These are the activations of a small neural network, seen along a few directions. Each row is one input.
In each table, some parts of the input vary, and every possible input appears once, in random order.
A made-up example of a description, with smaller parts first: one of 2 separate values, together with either a single point or one of 9 places along a line or (one of 4 places along a line, together with one of 5 places around a ring).
Shared parts are said once, and a part with two or three values counts as separate values.
In the rows, 128 means zero.

Table:
R1: [131 137 116 218  98  83 120 171 140 123 115  68 180  80 100 213 100 197
 114]
R2: [138 140 116 105 134 151 147 141 134 136 130  99 104 154 131 109 136 152
 112]
R3: [119 126 110 102 109 160 145 124 144 158 139 119 116 146 149 105 121 136
 142]
R4: [ 98 113 151 127 146 112  74 156 101  71  99 120 182  74 164 155 131  76
 126]
R5: [122 149  98 102 118 146 145 142 134 147 125 102 102 158 139 110 135 151
 129]
R6: [137 142 125 130 128 146 134  85 155 136 136 177 112 138 131 120 132 129
 137]
R7: [130 117 123 105 103 159 130 109 149 141 148 109  93 146 137 116 129 133
 151]
R8: [127 101 129 134 124 116 121  98 124 147 156 132 115 158 117 114 128 136
 150]
R9: [ 98 123 145 140 132 136  86 162  85  87  98 133 186  66 146 137 132  84
 116]
R10: [121 158 107 134 133 144 147 100 145 147 131 179 118 134 149 114 128 136
 132]
R11: [138 116 135 121 134 106 144 117 122 131 150 118 115 161  91 115 133 122
 126]
R12: [141 127 140 182 137 109 146 132 119 111  79  98 165  86 141 196  97 182
 140]
R13: [ 96  84 158 138 139 114  90 173 100  87 101 118 156  57 126 159 136  84
 129]
R14: [157 129 138 122 128 134 136  88 161 119 145 182 116 138 112 120 119 108
 128]
R15: [147 104 137  95 104 150 132 108 156 126 153 111 100 148 115 116 115 114
 143]
R16: [152 152 127 115 134 130 150 106 151 118 126 163 110 151  98 122 131 115
 109]
R17: [117 132 151  85 113 122  72 146  71  91  96 118 171  75 165 148 131  95
 115]
R18: [147 163 112 131 143 135 158 121 137 131 117 157 120 143 127 120 147 144
 102]
R19: [111 117 116 134 133 125 143 112 120 164 152 136 134 143 140 106 131 144
 149]
R20: [150  93 139 128 128 113 126 101 131 132 162 131 114 156  99 119 119 118
 143]
R21: [144 132 130  92 122 148 144 131 143 123 148 100  92 152 112 115 131 129
 126]
R22: [128 173  99 126 135 129 154 121 138 144 114 168 123 148 133 111 141 139
 116]
R23: [114 139 107 126 137 112 150 131 113 159 138 127 131 159 123 105 144 146
 131]
R24: [134 131 121 140 154 116 150 128 116 145 140 114 125 149 119 110 149 148
 118]
R25: [103 102 171 169 134 104  56 199 111 126 104 121 120  80 135 144 101  83
 115]
- What do these inputs look like to the network? => either one of 2 separate values or one of 5 places along a line or (one of 3 separate values, together with one of 6 places around a ring)
- Change only the choice among 3 separate values in R20. List by row number the other rows that result. => R14, R15

Table:
R26: [145 134 120 162 124 116 143 138 134 127 119 104 128 121 104 160 119 177
 119]
R27: [127 141 119  98 130 153 138 117 133 141 141 136 106 154 138  93 136 122
 126]
R28: [134 131 126  98 129 145 139 102 136 144 148 153 104 160 122  85 138 109
 132]
R29: [150 124 129 181 124  98 138 120 141 130 133 114 131 130 103 166 108 170
 130]
R30: [ 93 131 161 160 141 106  54 182  81  67  55 152 208  22 166 186 120  77
 102]
R31: [ 94  65 186 133 116 104  41 197  76  75 103  71 179  44 143 171 112  62
 131]
R32: [132 116 133 100 140 144 136  87 147 135 160 177  92 166 116  80 142  87
 137]
R33: [134 138 108 117 120 142 153 111 132 140 138 121 126 147 126 116 133 152
 133]
R34: [134 145 109 146 124 119 151 137 140 134 123 113 122 136 114 140 121 161
 122]
R35: [138 132 130  74 133 145 140  90 137 126 143 163  98 164 127  85 139  90
 133]
R36: [128 139 110 145 124 121 144 133 134 148 135 111 133 137 129 138 131 164
 129]
R37: [126 133 119 114 132 137 143 117 131 154 137 137 112 147 139 109 136 136
 139]
R38: [130 136 115 136 126 134 144 133 141 144 130 113 123 135 136 135 129 157
 130]
- What do these inputs look like to the network? => either one of 2 separate values or one of 11 places along a line

Table:
R39: [ 91  87 166 122 124 131  56 181 111 104 133 110 136  76 136 123 117  54
 123]
R40: [184  81 185 119  99 123  95  72 177  59 141 155  89 124  65 166  95  73
 131]
R41: [111 152 134 138 169  90 102 167  74  89  63 152 186  72 141 155 147 102
  94]
R42: [112  76 176 101 129 119  81 146  82  93 112  92 166  93 156 135 120  69
 140]
R43: [160 178  77  93  88 140 189 120 157 182 170  83  99 203 110  96 131 190
 129]
R44: [158 152  70  85 104 181 221 116 174 154 137  66  82 193 120  99 139 208
 129]
R45: [ 95 143 131 151 132 128  80 165 112 116  76 160 193  52 179 168 125 109
 125]
R46: [104  91 170  96 147  92  78 161  76  88 113 103 150  91 120 129 138  61
 119]
R47: [150 137 106 147 145 136 193 117 164 186 161 104  50 192 112  97 123 198
 134]
R48: [104 136 134 146 125 135  88 140 100 103  77 149 196  54 192 169 117 121
 134]
R49: [ 87  82 167 111 112 131  56 160 114 114 127 111 157  71 160 142 114  69
 154]
R50: [107 101 131 166  93 116 103 156 108 126 114  62 174  77 159 186  96 177
 160]
R51: [119 118 135 165 137  75 123 189  82 119  96  63 160  92 102 170 133 152
 113]
R52: [132  90 121 111 133 130 150  62 135 168 207 183  86 199  77  60 149 105
 165]
R53: [201 114 142 190  92  96 140  96 188  85 131 110 109 127  50 209  82 180
 126]
R54: [189 156 148 166 123 117 120  71 177  52  92 205 125  93  92 193  95 124
 105]
R55: [119 104 141 164 112  98 122 160  85 118 105  56 175  94 138 187 110 169
 137]
R56: [ 98 107 129 171 102 108  94 181 119 141 112  71 171  74 147 187 103 163
 149]
R57: [153 109  94 182 136 110 187  80 150 183 192 129 105 192  62 103 146 199
 145]
R58: [114 139 140 139 148 115 104 144  78  93  66 144 202  73 176 168 126 113
 114]
R59: [102  95 176 118 152 108  64 192  88  86 118 101 144 100 117 117 137  48
 105]
R60: [ 99 158 144 158 164 104  88 184  83  82  75 159 176  75 137 156 143  96
  79]
R61: [149 220  77  73 111 164 175  91 151 163 133 174 121 182 144  76 146 142
 108]
R62: [143 122 106  19 107 205 178  94 161 134 151 110  63 189 138  56 152 114
 138]
R63: [101 113 127 185 115 108  95 201 118 133 118  69 148  77 123 168 105 150
 117]
R64: [113 121 140 184 139  87 107 214  93 115 103  62 152 100 100 164 130 144
  98]
R65: [ 87 147 135 162 137 123  80 177 109 102  80 167 174  54 156 156 128 105
  94]
R66: [154 131  96 163 144 113 190  84 169 184 183 118  80 211 107 112 140 194
 143]
R67: [133 185 103 125 160 149 182  90 159 167 128 198  73 175 146  77 127 144
 123]
R68: [151 139 116  30 103 175 142  94 143 155 182 121  76 195 127  53 153 102
 129]
R69: [134 159  90 158 155 126 176  55 142 168 160 230 124 179  99  81 150 148
 136]
R70: [142 173  95 143 170 138 177  54 160 161 145 210 100 186 145  93 157 142
 123]
R71: [136 109 136  90 134 129 150  70 154 175 202 167  68 205 122  74 139  96
 157]
R72: [136 116 132  74 132 155 152 101 150 178 172 156  37 200 119  51 129 102
 155]
R73: [ 97  74 168 104 104 138  64 136 102  99 127 102 159  74 173 142 107  82
 164]
R74: [144 195  72  58 130 213 206  85 162 133 105 155 104 165 158  88 159 164
 113]
- Changing only one part turns R63 into R65. The same change can be made to R44. Which row results? => R74
- What do these inputs look like to the network? => one of 3 separate values, together with either a single point or one of 5 places along a line or one of 6 places around a ring
- List by row number the other rows that have the choice among 3 separate values in common with R68. => R39, R40, R42, R46, R49, R52, R59, R62, R71, R72, R73
- A walk changes only the place on the line of 5. It starts at R44 and steps to R43. List the rest of the walk in order. => R47, R66, R57
- Change only the choice among 3 separate values in R51. List by row number the other rows that result. => R41, R46

Table:
R75: [113 158  88  77 135 188 183 101 130 169 132 140 123 180 157  48 152 136
 131]
R76: [170  91 161 113 114 141 128  92 168 121 178 141  36 161  75 113 109 111
 146]
R77: [127 118 138 186 103 112  90 159 131 107  88  97 190  52 167 219  89 157
 136]
R78: [142 172 118 128 169 117 160  69 131 167 156 233 112 187 132  74 159 121
 117]
R79: [ 94  83 178 165 139  96  50 226  83 106 118 100 149  64 114 152 138  62
 105]
R80: [107  70 188 135 148  89  54 187  59  63 109  82 180  64 101 166 134  72
 111]
R81: [154 166 101 188 152  81 175  95 139 177 151 165 112 178  99 143 133 194
 125]
R82: [101 130 135 212 145  78  88 224 103 106  77  99 176  54 124 187 123 140
  87]
R83: [171 157  88 150 100 114 173  81 183 136 144 146 114 174  75 150 117 191
 121]
R84: [162 175  99  86 124 162 158  44 180 125 150 197 105 182 113  78 145 110
 110]
R85: [ 86  84 175 166 116 117  37 197 122 121 123 106 146  63 145 149 107  77
 139]
R86: [117  80 125  86 112 156 153 125 123 183 182  84  94 158 127  78 147 135
 176]
R87: [161 173 119  51 125 187 157 114 165 131 110 131  81 160 155  88 136 141
 109]
R88: [142 159  76 115  93 143 183 131 163 140 134  66 125 169 111 136 121 196
 122]
R89: [131 176  87  42 122 180 165  94 159 139 138 132 108 176 156  74 164 119
 115]
R90: [ 91 133 137 211 128 103  87 197 127 128  92 103 167  48 150 187  99 153
 113]
R91: [118 120 148 184 152  73  98 191  74  66  75  86 207  52 108 204 126 148
  97]
R92: [102 141 153 106 167 108  90 163  57  66  58 164 189  53 140 152 153  63
  91]
R93: [123 157  88 152 146  96 175 142 114 188 134  94 127 171 142 124 137 202
 131]
R94: [127  73 131 130 125 128 145  72 138 159 196 150  79 178  83  82 132 117
 171]
R95: [118 171 101  87 154 138 156 113 107 179 136 154 127 184 165  53 158 133
 118]
R96: [163 162 110 122 112 153 178 147 166 150 115  77  79 146 124 155 114 205
 125]
R97: [153 101 149  68 109 169 142 140 154 123 162  59  55 155 117 107 117 124
 148]
R98: [103 135 145 109 119 152  81 123 104 108  92 183 170  50 206 162 115  78
 141]
R99: [114  63 177 141  96 123  44 152 122 101 121 100 165  64 171 184 100  76
 162]
R100: [ 72 154 140 138 141 142  75 168 112 132  88 190 147  50 186 132 128  74
 113]
R101: [145 142  82 193 127 127 196  81 151 158 148 146 121 173  82 125 116 206
 137]
R102: [116 131 152  96 130 124  91 115  73  55  60 157 202  64 172 159 127  74
 136]
R103: [ 80 148 136 140 160 115  73 198  81 109  72 178 158  64 151 126 151  58
  90]
R104: [119 137  71 149 130 148 198 131 136 180 136  86 121 156 137 122 139 216
 149]
R105: [124  67 191 124 112 101  65 144  80  57 101  79 188  68 138 183 114  75
 149]
R106: [153  90 130  96  98 129 134  75 170 116 192 131  84 186  66  95 117  97
 146]
R107: [122 107 141 176 118  87 105 146  93  62  77  82 209  51 149 223 108 157
 126]
R108: [183 155 112 163 127 125 175  95 187 125 126 147  74 154  91 166 111 201
 123]
R109: [117 100 136  94 131 106 130 134 103 180 175  81 107 178 129  73 136 117
 149]
R110: [170 164 124 101 139 173 158  69 181 112 130 204  66 173 115  88 121 119
 106]
R111: [135  98 140 135 145  94 130  84 124 155 193 143  86 191  90  81 125  97
 147]
R112: [136 156 100 119 147 166 180  51 154 154 145 213 113 186 121  62 144 125
 129]
R113: [132  97 123  56  83 149 130 122 146 139 180  67  97 174 106  91 131 117
 145]
- What do these inputs look like to the network? => one of 3 separate values, together with either one of 5 places around a ring or (one of 2 separate values, together with one of 4 places along a line)
- Changing only the choice among 3 separate values turns R80 into R92. The same change can be made to R106. Which row results? => R84
- Change only the choice among 3 separate values in R82. List by row number the other rows that result. => R79, R103

Table:
R114: [142 114 134 168 120 112 126 113 146 133 139 134 121 125 111 152 109 147
 140]
R115: [118 124 128  83 129 146 130 130 126 146 149 122 102 157 136  83 142 101
 133]
R116: [123 158 106  93 142 161 157 122 128 144 115 146 114 148 152  94 146 135
 122]
R117: [136 119 137 105 140 130 130  96 129 123 144 164 110 151 113  99 139  95
 130]
R118: [130 160  97 133 128 140 161 136 130 147 115 114 132 137 135 128 134 177
 119]
R119: [139  97 148 131 117 125 113 111 148 118 153 130 108 133 107 133 117 108
 141]
R120: [142 154 112 159 136 116 148 114 137 126 114 157 135 128 111 144 127 157
 115]
R121: [131 105 134 107 116 130 130 141 137 124 151  77 109 147 116 125 130 125
 132]
R122: [132 127 117 147 111 113 138 137 129 156 147  82 130 142 126 140 116 170
 139]
R123: [133 147 117 120 152 146 152  95 137 116 112 186 126 135 131 115 145 121
 120]
R124: [ 82 102 178 164 118  88  23 214  60  76  67  96 220   7 169 196 104  72
 117]
- What do these inputs look like to the network? => either a single point or (one of 2 separate values, together with one of 5 places around a ring)
- Change only the choice among 2 separate values in R118. List by row number the other rows that result. => R120

Table:
R125: [146 172 117 168 104 115 118 118 173 110 105 159 129 114 117 186  97 151
 104]
R126: [137 193 103 123 142 117 163 150 103 127  79 103 150 132 172 141 124 187
 101]
R127: [186 182  92 114 148 147 203  74 189 178 153 170  80 221 116  80 146 166
 125]
R128: [ 88  93 152  85 132 106  88 183  77 134 154  62 150 137 129 101 156  81
 116]
R129: [140  85 179  98  89 125  80 130 123  96 143  96 115 105  94 132 105  65
 141]
R130: [179 115  92 105 121 137 206  63 189 195 186 105  72 218 104  70 136 172
 165]
R131: [116 161  93  58 150 177 162  48 153 153 162 230  86 188 141  49 158 104
 128]
R132: [121 118 146 140 154 115 108 101 112  87 107 221 153  97 102 141 130  81
 129]
R133: [126  88 160  81 104 167  84 158 150  94 133  81 102 106 153 138 122  80
 132]
R134: [124 144 134  92 123 188 114 119 135  89  85 175 162  86 172 130 138 103
 112]
R135: [107 122 105 143 123  92 149 161  92 152 156  44 169 145 117 136 145 175
 131]
R136: [108  96 126 198 133  83 158 144 111 152 149  94 127 134 102 156 115 157
 163]
R137: [164 107 139 155  82 104 113  99 149 113 154  76 133 131 111 181  96 155
 147]
R138: [127 153 127 212 163 108 136 135 116 152 110 162 142 115 114 139 121 169
 102]
R139: [142  52 194 131 126 109  65 136 131 104 156 129 102 105  90 125 122  82
 136]
R140: [153  76 139 182 112  85 140 114 131 114 145 109 115 122  63 169 113 165
 152]
R141: [135 115 113 136  96 153 141 136 165 112 134  66 118 117 136 182 110 173
 145]
R142: [ 71 162  97 117 149 125 123 158  92 129  97 168 178 110 161 107 168  87
 118]
R143: [137 176 107 143 124 155 141 136 173 104  87 130 127 111 150 179 117 168
  94]
R144: [103  65 177 147 142 105  82 167 107 140 160 113 107 116 133 109 122  69
 136]
R145: [ 99 166 114  81 137 163 136 137  79 128  65 157 167  94 183 100 143 114
 127]
R146: [133 150 143 107 120 117 104  91 121  73 108 187 169 105 142 145 113  64
 124]
R147: [112 185  88 163 153 108 155 168 106 144 103 115 165 119 120 120 150 177
  87]
R148: [ 93 133 136 165 167 119 107 127 108 132 108 208 157  99 160 115 138  80
 131]
R149: [113 100 145  64 114 157 103 176  77 137 115  60 121 113 147 100 127 102
 137]
R150: [145 141 122 194 146  92 115 122 164 114 104 184 115 118  95 180 113 158
 109]
R151: [146 111 133  56 127 169 137  78 147 155 202 130  33 209 112  36 143  90
 147]
R152: [133 124 108 125 104 143 151 156 110 167 126  51 141 115 149 136 115 207
 144]
- Changing only one part turns R152 into R126. The same change can be made to R141. Which row results? => R143
- What do these inputs look like to the network? => one of 4 separate values, together with either a single point or one of 6 places around a ring
- Change only the choice among 4 separate values in R135. List by row number the other rows that result. => R128, R142, R147
- List by row number the other rows that have the choice among 4 separate values in common with R146. => R131, R132, R134, R142, R145, R148
- List by row number the other rows that have the choice among 4 separate values in common with R129. => R128, R133, R139, R144, R149, R151

Table:
R153: [156 147  91  89 127 156 198  49 171 189 185 167  65 225 119  64 143 158
 156]
R154: [165 176  74 119 124 151 212  93 172 175 150 113  72 205 103  98 134 218
 122]
R155: [168 172  84 107 131 146 211  78 174 176 168 135  65 224 101  83 138 187
 125]
R156: [115  92 158 123 104 122  81 176 102 104 115  68 153  76 135 163 116 110
 133]
R157: [ 93 100 146 148 138  99  90 190  75 123 113  87 163  87 131 140 128 112
 125]
R158: [ 84 125 141 133 145 120  86 188  83 114  92 114 176  77 169 138 136  95
 115]
R159: [160 129 113  63 142 152 184  57 166 152 192 173  53 230  81  46 162 104
 132]
R160: [134 109 161 161 120 109  86 143 125  78  92 130 161  64 128 192 105 111
 123]
R161: [124 141 147 127 117 130  87 149 111  75  75 136 177  59 150 173 116 101
 109]
R162: [108 122 150 106 112 142  80 174 107  91  92  93 166  67 169 160 123  97
 119]
R163: [113 116 154 186 148  87  85 156 104 101  97 150 169  70 129 175 121 109
 116]
R164: [147 159  70 109 118 165 209  61 181 195 177 157  76 211 123  76 142 189
 153]
R165: [152 138 107  76 129 174 177  48 171 176 188 175  53 221 122  44 141 128
 149]
R166: [123  87 157 161 111 104  89 157 116  87 114  86 152  80 117 178  97 119
 135]
R167: [101 142 142 154 143 108  83 162  95 101  80 157 185  64 155 157 134  94
 106]
R168: [103  93 151 186 139  83  89 169  95 110 118 106 161  86 118 162 113 115
 128]
- What do these inputs look like to the network? => either one of 6 places along a line or (one of 2 separate values, together with one of 5 places around a ring)
- Change only the choice among 2 separate values in R160. List by row number the other rows that result. => R163
- A walk changes only the place on the line of 6. It starts at R159 and steps to R165. List the rest of the walk in order. => R153, R164, R155, R154
